A small network was trained on invented records. Each row is its activation on one of them, seen along a few directions.
Each row is followed by the record's values for the fields Sigi, Sote, Pimim, Nefa, Vefi, Gif, Seke, Zat.
A field that a record lacks is written missing.
Other fields move the rows too, some of them a lot.
Random noise pushes rows far along 2 fixed directions. That doesn't count. These rows show it; they differ only by the noise:
[ 229  279  204  -89  148  -42  -72  213    3  357  310   10 -489 -100
  381  -90  439  111   82 -132  569   46 -147   86]
[ 187  299  196  -18  209  193 -239  199   -6  206  296 -160 -526  -44
  137  -59  436  161  243  -60  463 -121  -75 -152]
[ 211  180  175   -7  185   -1 -176  183 -187  294    5  -11 -362 -143
  296  -23  305  -28  -23 -310  414  -60 -198   83]
[ 228  188  183  -43  160  -85 -106  192 -156  353   54   48 -368 -155
  389  -43  326  -24  -60 -307  472   10 -215  162]

[ -63 -183   -8   74  127 -165  -85  -51 -253   91 -496   67  511 -118
  136  109  -88 -335 -113 -409 -269  -10 -132  110] => <Sigi:w4 Sote:v1 Pimim:y3 Nefa:u5 Vefi:s1 Gif:k2 Seke:e2 Zat:n3>
[ 100   43   75 -299 -154 -324  309  141   61  378  374  167  -19 -139
  326 -149  202  -44    0  -77  185  312 -133  103] => <Sigi:w5 Sote:v1 Pimim:missing Nefa:u5 Vefi:s2 Gif:k1 Seke:missing Zat:n3>
[-374  195   74  259  409  514 -268 -316  291 -230  130 -161  269  287
 -105  136  -77   16  497  222 -114 -248   90 -360] => <Sigi:w3 Sote:v1 Pimim:y2 Nefa:u4 Vefi:s1 Gif:k2 Seke:e1 Zat:missing>
[ 130   88 -141   14  -90  215  -91  153  114 -179  353 -162 -466  156
 -356  -36  245  331  199  330   96 -138  233 -300] => <Sigi:w3 Sote:v1 Pimim:missing Nefa:u1 Vefi:s2 Gif:k1 Seke:missing Zat:n3>
[-136   -9  145   33  213  -19  -73 -107 -263  211 -292  105  401 -129
  347   94 -210 -396  -65 -463    9   11 -272   90] => <Sigi:w4 Sote:v1 Pimim:y3 Nefa:u5 Vefi:s1 Gif:k2 Seke:e1 Zat:n2>
[ 276 -114 -151 -171 -306 -604  379  189  -55  304   67  414 -187 -110
  393  -91  112    2 -486 -128  251  357 -110  548] => <Sigi:w3 Sote:v1 Pimim:missing Nefa:u1 Vefi:s2 Gif:k1 Seke:missing Zat:n3>
[ -40  148  125  160  478  457 -258   24 -439 -212 -317 -174 -150  178
  138  188 -108 -280   43 -274  332 -229    7 -126] => <Sigi:w2 Sote:v3 Pimim:y3 Nefa:u3 Vefi:s1 Gif:k2 Seke:e1 Zat:n1>
[  15   77   28   42  230  182 -144  -26  -55 -172  -80  -76 -148   27
  -30   17   41  -48   86 -170  195 -116   52 -149] => <Sigi:w6 Sote:v1 Pimim:y1 Nefa:u4 Vefi:s2 Gif:k2 Seke:e2 Zat:n2>
[ -17   -8 -108   71 -169  103  -87   28  170 -274  129 -177 -283  120
 -511  -26   60  396  124  443 -191 -208  193 -215] => <Sigi:w1 Sote:v1 Pimim:missing Nefa:u1 Vefi:s2 Gif:k1 Seke:missing Zat:n3>
[ -93   49  141  194  161  310 -277 -103    1 -112 -113 -116   40   12
 -112   74 -134  -17  131  -67  -42 -168   35 -105] => <Sigi:w6 Sote:v1 Pimim:y1 Nefa:u2 Vefi:s1 Gif:k2 Seke:e1 Zat:n2>
[ 231 -129 -102 -136 -314   28  -95  278 -319  176  -75 -197  135 -208
 -452  -87   73  -49   86 -269 -467  -50  -27 -262] => <Sigi:w5 Sote:v1 Pimim:missing Nefa:u5 Vefi:s1 Gif:k1 Seke:missing Zat:n3>
[-382  302  300  171  411  171  -63 -204  192   94  148  -36  199  239
  414  118   41  -32  340  131  244   43  -12 -121] => <Sigi:w4 Sote:v1 Pimim:y3 Nefa:u5 Vefi:s1 Gif:k2 Seke:e1 Zat:n1>
[-218  157  154  -10  236  -18   -5   -9  -25  264   55   61  455    7
  392   63   57 -173  219 -205   17   33  -84  -18] => <Sigi:w4 Sote:v1 Pimim:y2 Nefa:u5 Vefi:s1 Gif:missing Seke:e1 Zat:missing>
[ -56   -7   -9 -161 -171  -91  260  -72  284   34  276  -11  338   11
  -39  -86   22   -8  209  161 -287  129  100  -45] => <Sigi:w5 Sote:v3 Pimim:missing Nefa:u4 Vefi:s1 Gif:k1 Seke:missing Zat:n3>
[  26 -192  -53  -70 -290 -447  353  -68   83  214  -25  309  328 -157
  145  -53 -142  -87 -253  -89 -147  333  -93  393] => <Sigi:w6 Sote:v1 Pimim:missing Nefa:u2 Vefi:s1 Gif:k1 Seke:missing Zat:n3>
[  51  118  148    2  209  387 -202   32 -206   -6 -164  -21   90  -30
  119   11  -89 -226   35 -406   63 -203   15   50] => <Sigi:w2 Sote:v1 Pimim:y1 Nefa:u3 Vefi:s1 Gif:k2 Seke:e1 Zat:n2>
[  99  125  -79 -157 -125  -78  180   35  169  180  301   38 -198  131
  173  -15  160  180   21  252  271  209   78   69] => <Sigi:w5 Sote:v1 Pimim:y2 Nefa:u4 Vefi:s1 Gif:missing Seke:e2 Zat:missing>
[  40 -374 -217  161 -114   -8 -154  -71 -458 -143 -798   -6  349 -107
 -373  154 -402 -369 -366 -378 -544 -223 -126   35] => <Sigi:w2 Sote:v1 Pimim:missing Nefa:u4 Vefi:s1 Gif:k1 Seke:missing Zat:n3>
[  51 -322  -95  214  123  -42 -287 -112 -455 -195 -820   27 -223 -147
   -1  168 -273 -173 -591 -301   22 -171 -160  253] => <Sigi:w4 Sote:v1 Pimim:y1 Nefa:u1 Vefi:s2 Gif:k2 Seke:e1 Zat:n2>
[ 184 -150  -46 -141 -209 -493  221  168 -269  402 -163  328  157 -233
  316  -65  -47 -233 -411 -396    6  344 -268  397] => <Sigi:w3 Sote:v1 Pimim:y3 Nefa:u5 Vefi:s1 Gif:k2 Seke:e1 Zat:n3>
[ 249   21 -111  186  194  250 -351  154   27 -202   66 -157 -771  120
 -202  -20  335  405    9  316  391 -111  130 -139] => <Sigi:w3 Sote:v1 Pimim:y3 Nefa:u1 Vefi:s2 Gif:k2 Seke:e2 Zat:n2>
[-199   63  167   36  124   69  143 -229  393  -46  194  172  133   91
  197  -29  -61   27   64  131   55  112   92  169] => <Sigi:w6 Sote:v1 Pimim:y1 Nefa:u4 Vefi:s1 Gif:k2 Seke:e1 Zat:n2>
[-161  -62  -10    8   57   49  -66 -101   19 -181 -126 -123  206   16
 -202   16  -60  -82  110   67 -285 -177   -6 -193] => <Sigi:w1 Sote:v3 Pimim:missing Nefa:u5 Vefi:s2 Gif:k1 Seke:missing Zat:n3>
[ -48 -134 -119  -98 -218 -318  233  -64   33   -5 -168  159  325  -73
  -44  -52 -199  -87 -221  -11 -287   68  -50  212] => <Sigi:w1 Sote:v3 Pimim:missing Nefa:u4 Vefi:s1 Gif:k1 Seke:missing Zat:n3>
[-198  -99  -32  167  -23  207  -90 -151   98 -276 -105  -81  247   75
 -418   67 -170    0  128  153 -422 -240   83 -192] => <Sigi:w2 Sote:v1 Pimim:missing Nefa:u2 Vefi:s1 Gif:k1 Seke:missing Zat:n3>
[ 318  -63  -80   68   15  -99   37  218 -534   18 -423  125 -414   41
  204   58 -130  -57 -557 -286  376  124 -109  401] => <Sigi:w2 Sote:v3 Pimim:y3 Nefa:u1 Vefi:s2 Gif:k2 Seke:e1 Zat:n1>
[ -26 -131 -144   24 -112    1    9  -77  135 -112  -32    7   32   24
 -260   14  -26   48  -22  155 -197  -43   85  -82] => <Sigi:w3 Sote:v1 Pimim:missing Nefa:u4 Vefi:s1 Gif:k1 Seke:missing Zat:n3>
[-408  -24   38  371  517  604 -539 -323  -72 -575 -459 -309  -17  200
 -316  256 -232  -87  192  133 -109 -524   65 -419] => <Sigi:w4 Sote:v1 Pimim:y3 Nefa:u4 Vefi:s2 Gif:k2 Seke:e1 Zat:n2>
[ 251  147  133 -213 -154   63 -136  406 -177  335  349 -150 -215 -214
    8 -148  265  106  142 -159  117   -4  -45 -138] => <Sigi:w4 Sote:v3 Pimim:missing Nefa:u5 Vefi:s2 Gif:k1 Seke:e1 Zat:missing>
[-204  -66  -65  145   49  420 -173 -230   98 -334 -121 -207  378  127
 -560   63 -194  -87  327  112 -580 -327   54 -399] => <Sigi:w2 Sote:v1 Pimim:missing Nefa:u4 Vefi:s1 Gif:k1 Seke:missing Zat:n3>
[-258  103   68    8  132  294   -1 -173  458 -284  480 -128 -126  162
 -123    2  129  195  394  515   67 -128  204 -321] => <Sigi:w4 Sote:v1 Pimim:missing Nefa:u3 Vefi:s1 Gif:k1 Seke:missing Zat:n3>
[ 117 -113 -151   99  -68  219 -214   70  -69 -221   13 -192 -378   22
 -448   11   70  166   33  190  -78 -126  118 -310] => <Sigi:w3 Sote:v1 Pimim:missing Nefa:u1 Vefi:s2 Gif:k1 Seke:missing Zat:n3>
[  42 -110    1  153   92  121 -222   33 -340 -161 -304  -72 -384  -58
  -22   95 -105  -78 -279 -179  151  -85   40   25] => <Sigi:w4 Sote:v1 Pimim:y1 Nefa:u1 Vefi:s2 Gif:k2 Seke:e1 Zat:n2>
[ 317  131  144 -148    6   26 -154  291 -156  310  185  -87 -489 -195
  140 -126  405  100   26 -192  351   12  -48    1] => <Sigi:w5 Sote:v1 Pimim:y1 Nefa:u5 Vefi:s2 Gif:k2 Seke:e2 Zat:n2>
[-133 -172   44   90    9  -35   -5 -163 -162   47 -339   12  439  -98
   -4  119 -200 -312  -60 -233 -330  -39 -127  -33] => <Sigi:w5 Sote:v1 Pimim:missing Nefa:u5 Vefi:s1 Gif:k1 Seke:missing Zat:n3>
[ 284   43  -30 -264 -320  -19  -47  360  -84  204  227 -170 -137 -154
 -243 -218  193  149  130 -133 -179  -18   84  -89] => <Sigi:w1 Sote:v3 Pimim:y1 Nefa:u5 Vefi:s1 Gif:k2 Seke:e1 Zat:n2>

Here are new rows. What are their fields?
[  32   62   98  -50  187  375 -333   37 -254   45 -183 -235   66 -112
  -86   23   42 -243  250 -391 -100 -271 -107 -279] => <Sigi:w5 Sote:v1 Pimim:y1 Nefa:u5 Vefi:s1 Gif:k2 Seke:e2 Zat:n2>
[ 211  -60  -85 -122 -278 -262  214  129  120  146  285   66 -345  -59
  -16 -114  223  248 -132  224  131  217   81   91] => <Sigi:w5 Sote:v1 Pimim:missing Nefa:u1 Vefi:s2 Gif:k1 Seke:missing Zat:n3>
[  15 -107  -84   76 -164  -29  -28   48  -13 -181  -80  -91 -122    3
 -352   -7  -37  167  -71  182 -234 -126   84  -70] => <Sigi:w1 Sote:v3 Pimim:missing Nefa:u1 Vefi:s2 Gif:k1 Seke:missing Zat:n3>
[-184   31  -46   66  -24  627 -208 -139  351 -444  302 -437  242  160
 -862  -45  -42  218  682  420 -613 -312  307 -704] => <Sigi:w6 Sote:v3 Pimim:missing Nefa:u4 Vefi:s1 Gif:k1 Seke:missing Zat:n3>
[  84  -91  -56 -178 -346 -484  280  146  -44  285   10  237  190 -168
   96 -113  -14  -25 -234 -168 -171  193 -139  312] => <Sigi:w1 Sote:v1 Pimim:missing Nefa:u5 Vefi:s1 Gif:k1 Seke:missing Zat:n3>
[ -55 -211  -38   48 -114 -424  242 -135   12  189 -229  358  348 -106
  247   53 -126 -210 -359 -167 -130  200 -167  424] => <Sigi:w3 Sote:v1 Pimim:missing Nefa:u2 Vefi:s1 Gif:k1 Seke:missing Zat:n3>
[  88  -35  -28   13  -59 -132   88   -8   98  -48  111   76 -569   30
  109  -29   82  241 -259  266  386  161  120  205] => <Sigi:w4 Sote:v1 Pimim:y1 Nefa:u1 Vefi:s2 Gif:k2 Seke:e1 Zat:n2>
[ 146  140  109   61  137  255 -283  150  -49  -56   97 -232 -357  -29
 -240  -51  292  163  226  -61  146 -187   58 -295] => <Sigi:w6 Sote:v1 Pimim:y1 Nefa:u5 Vefi:s2 Gif:k2 Seke:e2 Zat:n2>
[  26  -94  -89  -22 -123  151 -130   12 -141  -76 -229 -107  167  -80
 -259   49 -202  -20  -98  -48 -261 -169   47  -36] => <Sigi:w4 Sote:v3 Pimim:missing Nefa:u4 Vefi:s1 Gif:k1 Seke:e1 Zat:missing>
[-257  309  239   95  314  277   67 -217  275  -99  171  -66  184  320
  286   35 -122   -9  314  276  163   40   51  -75] => <Sigi:w2 Sote:v3 Pimim:y3 Nefa:u4 Vefi:s1 Gif:k2 Seke:e1 Zat:n1>
[ -70  -22  -36   -9   13 -111  144 -114  265  -49  196  130 -142   69
  124   21   87   80  -33  248  191  100   56   40] => <Sigi:w3 Sote:v1 Pimim:missing Nefa:u4 Vefi:s2 Gif:k1 Seke:missing Zat:n3>
[ 195   80 -149  -58 -156   44   22  146  363 -147  582 -110 -692  166
 -295 -144  394  543  167  610  231   20  205 -202] => <Sigi:w3 Sote:v1 Pimim:missing Nefa:u1 Vefi:s2 Gif:k1 Seke:missing Zat:n3>
[ -79   92 -113   17  -12  346 -156  -69  288 -271  294 -287 -123  194
 -521   -8  108  224  441  409 -179 -217  191 -522] => <Sigi:w3 Sote:v1 Pimim:missing Nefa:u4 Vefi:s1 Gif:k1 Seke:missing Zat:n3>
[-388  -34   53  122   96  119   67 -380  437 -217  207  -15  331  162
  -87   47 -147   51  250  401 -249  -43  101 -148] => <Sigi:w4 Sote:v1 Pimim:missing Nefa:u4 Vefi:s1 Gif:k1 Seke:missing Zat:n3>
[ 143 -104  -96 -116 -217 -136   46  120  -33  127   59   40   -2 -124
 -162  -84   85    0  -43  -58 -149   93  -56  -45] => <Sigi:w3 Sote:v1 Pimim:missing Nefa:u5 Vefi:s1 Gif:k1 Seke:missing Zat:n3>
[-117 -126  -40  170  178  -96 -114 -139 -130 -105 -377   71  161  -35
   21  146 -108 -206 -153 -172  -92 -119 -182   16] => <Sigi:w3 Sote:v1 Pimim:missing Nefa:u5 Vefi:s2 Gif:k1 Seke:missing Zat:n3>
[ 111   42  -98 -220 -292 -312  366   76  296  174  402  172  -27  -14
   72 -146  138  190  -14  183  112  305  102  151] => <Sigi:w6 Sote:v1 Pimim:missing Nefa:u4 Vefi:s1 Gif:k1 Seke:missing Zat:n3>
[ -41 -162 -152  -92 -221 -211  151  -51   38  -36 -167   40  287  -43
 -171  -39 -141  -48 -132   42 -380  -14   12   87] => <Sigi:w1 Sote:v3 Pimim:missing Nefa:u4 Vefi:s1 Gif:k1 Seke:missing Zat:n3>
